These are the activations of a small neural network, seen along a few directions. Each row is one input.
In each table, some parts of the input vary, and every possible input appears once, in random order.
A made-up example of a description, with smaller parts first: one of 8 places around a ring, together with either a single point or one of 9 places around a ring or (one of 3 separate values, together with one of 6 places along a line).
Shared parts are said once, and a part with two or three values counts as separate values.
(in the rows, 128 means zero)

Other details of the inputs vary at random and push rows far along two fixed directions, the same in every table; ignore that.

A family of inputs:
R1: [132 141 113 100 112 144 119 151 111 138 121 118 100 113]
R2: [139 135 154 112 103 160 147 141 129 143 100 115 118 115]
R3: [135 122 116 100  99 149 140 154 123 132 105 120 120 111]
R4: [143 112 116 129  82 160  95 143 148 146 115 141 117  99]
R5: [137 127 154 128 112 156 133 130 143 138  90 140 119 128]
R6: [123 145 114 102 107 147 123 128 130 141 120 117 111 120]
R7: [ 87  65 163 127 225 106 177 100 180 128 182 164 147 170]
R8: [135 122 122  89 106 154 139 154 129 143 113 131 105 111]
R9: [131 112 163 123 107 172 142 140 154 142  79 139 118 126]
R10: [140 178  79 190 131  51  80  99  67  83 143 114 148 134]
R11: [133 196 115 185 127  71 111  84  80  96 145  82 165 137]
R12: [136 169  85 172 118  63 120  96  85  83 144  97 179 134]
R13: [130 142 156 119  97 161 148 124 143 142 100 111 131 123]
R14: [137 132 154 120 108 169 121 139 138 143  84 131 112 126]
R15: [127 142 156 114  95 170 138 132 136 149  97 102 120 119]
R16: [136 122 121 112  95 151 123 146 138 137  94 147 107 117]
R17: [ 87  66 130 109 234  93 147 112 167 130 210 177 126 169]
R18: [ 87  68 161 110 249 107 158 120 164 139 203 170 115 166]
R19: [ 93  54 166 121 242 102 176 120 171 128 191 175 135 170]
R20: [126 109 119 118  95 156 118 135 155 150 141 125 127 105]
R21: [141 151  84 185 126  60 103 103  84  79 129 123 168 135]
R22: [147 168  79 186 122  56  85 105  69  82 138 115 154 132]
R23: [134 106 119 114 107 153 115 155 138 146 146 129 121 102]
R24: [131 139 155 122 110 168 118 140 144 144  88 133 105 126]
R25: [138 165 119 177 152  67 118 104  72  95 156  95 163 138]
R26: [133 136 120  98  93 154 136 133 139 139 107 124 122 118]
R27: [137 131 123  95 101 155 125 167 120 140 116 122 104 113]
Description of these inputs: one of 3 separate values, together with either a single point or (one of 2 separate values, together with one of 4 places along a line).
Q: The inputs of R17 and R22 match in every part but the choice among 3 separate values. If R11 is changed in the same way as R17 into R22, which row does it become?
A: R24
Q: Which other rows does R9 become when the choice among 3 separate values takes its other values? List them by row number.
A: R7, R19
Q: Which other rows does R22 become when the choice among 2 separate values takes its other values? List them by row number.
A: R14
Q: List by row number the other rows that have the choice among 3 separate values in common with R18.
A: R1, R2, R3, R8, R19, R23, R25, R27
Q: Which other rows does R23 become when the choice among 3 separate values takes its other values? List them by row number.
A: R4, R20

A family of inputs:
R28: [108  83 139  91 174 137 151 140 156 143 145 166 101 145]
R29: [120 142 105 177 177  58 104  93 101  99 188 126 154 148]
R30: [114  90 161 116 149 149 156 121 170 139 120 150 133 139]
R31: [132 108 130 105 122 153 120 152 149 142 107 156  99 125]
R32: [151 192 124 129  52 155 118 137  86 134  90  68 128  98]
R33: [127 134  97 158 134  87 115 110 113 104 154 128 156 131]
R34: [130 141 104 147 143  80 133 106 102 103 159 109 165 134]
R35: [117  92 144 120 162 141 119 136 158 151 155 156 112 133]
R36: [123 144 113 163 172  72 115  99 102 103 181 113 151 143]
R37: [157 159 107 133  32 161 102 145 114 131  72 101 130  87]
R38: [102  87 181 114 175 159 155 128 176 150 137 154 116 153]
R39: [136 132 125 101  69 172 139 150 134 145  97 113 117 101]
R40: [141 146 117 113  96 145 118 144 122 134  93 130 108 116]
R41: [139 167 106 148 120  91 123 123  78  99 123  98 144 127]
R42: [122 102 167 105 144 161 153 138 159 143  99 152 107 141]
Q: The inputs of R34 and R32 match in every part but one. If R30 is changed in the same way as R34 into R32, which row does it become?
A: R38
Q: What do these inputs look like to the network?
A: one of 3 separate values, together with either a single point or one of 4 places along a line
Q: Which other rows does R29 become when the place on the line of 4 takes its other values? List them by row number.
A: R32, R35, R36
